A small network was shown many inputs. Here are its activations along a few directions, one row for each input.
In each table, some parts of the input vary, and every possible input appears once, in random order.
Descriptions start from the smaller parts, as in this example, which fits no table here: values(3) and (point or line(9) or (line(6) and ring(8))).
Shared parts are said once, and a part with two or three values counts as separate values.

Rows:
r1: [-34,  56,  18, -11, -10,  31,   4,  15, -17,  13,   1,  41]
r2: [  2,  67,  -5,  10, -37,   8,   5, -18, -24,  48, -26,  20]
r3: [-25, -38, -52,  -9,  32,  26,  22, -30,  37,  15,  -5, -37]
r4: [-31,  53,  -8,  -6,  -4,  23,  23,   9, -23,  -5,  24,  48]
r5: [  91,  -50,   28,    1,   38,  -84, -121,   91,   -9, -104,   33,  -14]
r6: [  1,  14, -25,  18, -17, -13,  54, -61,  10,   9, -11, -17]
r7: [ 105,  -61,   47,    6,   30,  -94, -120,  108,   11,  -68,   23,   -3]
r8: [ -8,  17,   5,  18, -28,  -2,  29, -42,  19,  36, -34, -30]
r9: [-44, -41,  31,  -7,   3,  39,  27,  -4,   5,   9,   1,   0]
r10: [-47, -35,  -6, -42,   8,  30,  28,  -8, -13,  -2,  12,  -3]
r11: [ 11,  59, -38,  26, -29,  -3,  36, -19, -39,  22,   2,  28]
r12: [-21, -41,   6,  -4,  13,  39,  13, -39,  42,  28, -20, -35]
What do these inputs look like to the network? -> values(2) and (point or ring(5))
The inputs of r2 and r11 match in every part but the values(2) part. If r8 is changed in the same way as r2 into r11, which row does it become? -> r6
Change only the values(2) part in r9. List by row number the other rows that result. -> r10

Rows:
r13: [ -5, -57,   3,  -6,  16,  13,  -7,  15,  30,   2, -22, -34]
r14: [  1,  32, -34,  14, -14,   8,  31, -39,   3,  24, -22, -10]
r15: [-19, -51,  10, -12,  32,  18, -17,  17,  22, -19,  10, -14]
r16: [-44,  26,  -3,  -5, -12,  38,  39, -19,   2,  32,  -7,  13]
r17: [ 29, -23,  13,  -2,   3, -32, -12,   7, -11, -26,  22,  -2]
r18: [  73,   26,   40,   13,    6,  -68, -102,   81,  -23,  -37,   18,   30]
r19: [-31,  43,  -7,  -7, -19,  20,  28, -20, -24,  15,   8,  30]
r20: [ 33, -45, -13,   5,  13, -30, -10,   0,  26, -24, -16, -39]
r21: [ -8, -26,  13, -22,  27,   1, -23,  26,  -3, -26,  37,   8]
r22: [ -1,  51, -14,  10, -33,   0,  33, -26, -29,  18,  -3,  22]
r23: [-27,  24,  -7,  11, -19,  32,  39, -42,   6,  42, -25,  -3]
What do these inputs look like to the network? -> point or (values(2) and ring(5))
Change only the values(2) part in r17. List by row number the other rows that result. -> r22

Rows:
r24: [ 55,  10, -19,   1,   0, -40, -28,  10,   7, -15, -13, -11]
r25: [-42,  -8,   2, -29,  25,  48,  22,  12,  19,  20,  13,  14]
r26: [  0, -27, -15,  17,  16,  14,  40, -32,  41,  16,  -7, -39]
r27: [ 50, -21,  18,  12,   5, -25, -49,   9, -13, -38,  10,  -9]
r28: [ 47, -25,  -7,  -1,  15, -48, -39,  -1,   5, -21,   6,  -9]
r29: [-15, -40, -30,   1,  12,  11,  20, -35,  33,   9,   0, -35]
r30: [ 69,  -7,  -3,  22, -16, -24, -37,   4,  -5, -16, -11, -14]
r31: [-38, 114, -38,   4, -64,  28,  72, -78, -58,  48,   0,  34]
r32: [ 12,  40,  -3, -12,  -4, -26, -33,  57, -14, -54,  19,  36]
r33: [ 15,  28,   9, -10,  12, -16, -44,  42, -15, -15,  46,  26]
r34: [-38, -11,  -3, -16,   3,  59,  -4, -11,   2,  15,   4,   2]
r35: [-47, -48,  -2, -22,  13,  23,  19,   3,  11, -19, -13,   1]
r36: [-33,   0,  17,   0,  12,  37,   9,  -5,  28,  47, -17,  -1]
r37: [-42, -51,  -1, -33,  19,  19,  44,  10,   9,  -7,  -6,  -7]
r38: [-36, -59,  -1, -17,  19,  28,  35,   1,   3, -12,   4, -12]
r39: [ 12, -12,  21, -14,  35, -50, -28,  36,  -6, -46,  38,  15]
r40: [ 52, -21,   6, -10,   9, -44, -27,  13,   0, -30,   6, -21]
r41: [ 17, -24,  41,   2,  25, -18, -36,  29, -22, -52,  48,   9]
r42: [ 64,   7,  -4,   9,   6, -38, -17,  19,   3, -22,  -9, -12]
r43: [  4, -23,  29, -22,  15, -54, -41,  36,  -1, -47,  30,  11]
r44: [-15,  -2,  33,  20,  -6,  42,  13, -14,  18,  48, -29,  -5]
r45: [-11, -58, -16, -11,  -1,  22,  23, -29,  16,  -3,  -7, -28]
r46: [ 43,  24,  10,  30, -16, -21, -46,  36,  -9,  19,   0,  16]
r47: [-41, 112, -30,  22, -74,   9,  84, -77, -58,  44, -25,  47]
r48: [-48,  -3,   2, -33,  17,  33,  11,   7,  14,  23,  -9,   5]
r49: [-47, 113, -30,  10, -57,  34,  73, -85, -55,  45,  -5,  39]
r50: [-32,   8,  26,  -3,   8,  18,  22,   1,  25,  46, -41, -12]
r51: [-26, -30,  -8,   8,   1,  28,  15, -29,  25,  11, -19, -47]
r52: [-14, -46, -36,  -5,   8,  19,  26, -34,  32,  -6,   3, -29]
r53: [ 17,  23,  19,  -1,  -6, -12, -49,  46, -24, -33,  38,  36]
r54: [-13, -18, -22,   8,   1,  11,  25, -38,  39,   6, -28, -39]
r55: [ 40,  28,  11,  30,  -7, -39, -35,  47, -15,  22, -10,  24]
r56: [ 42,  24,  23,  42, -22, -27, -41,  51, -34,  19, -17,  14]
What do these inputs look like to the network? -> values(3) and (point or (values(2) and ring(5)))
The inputs of r56 and r46 match in every part but the values(3) part. If r44 is changed in the same way as r56 into r46, which row does it become? -> r36
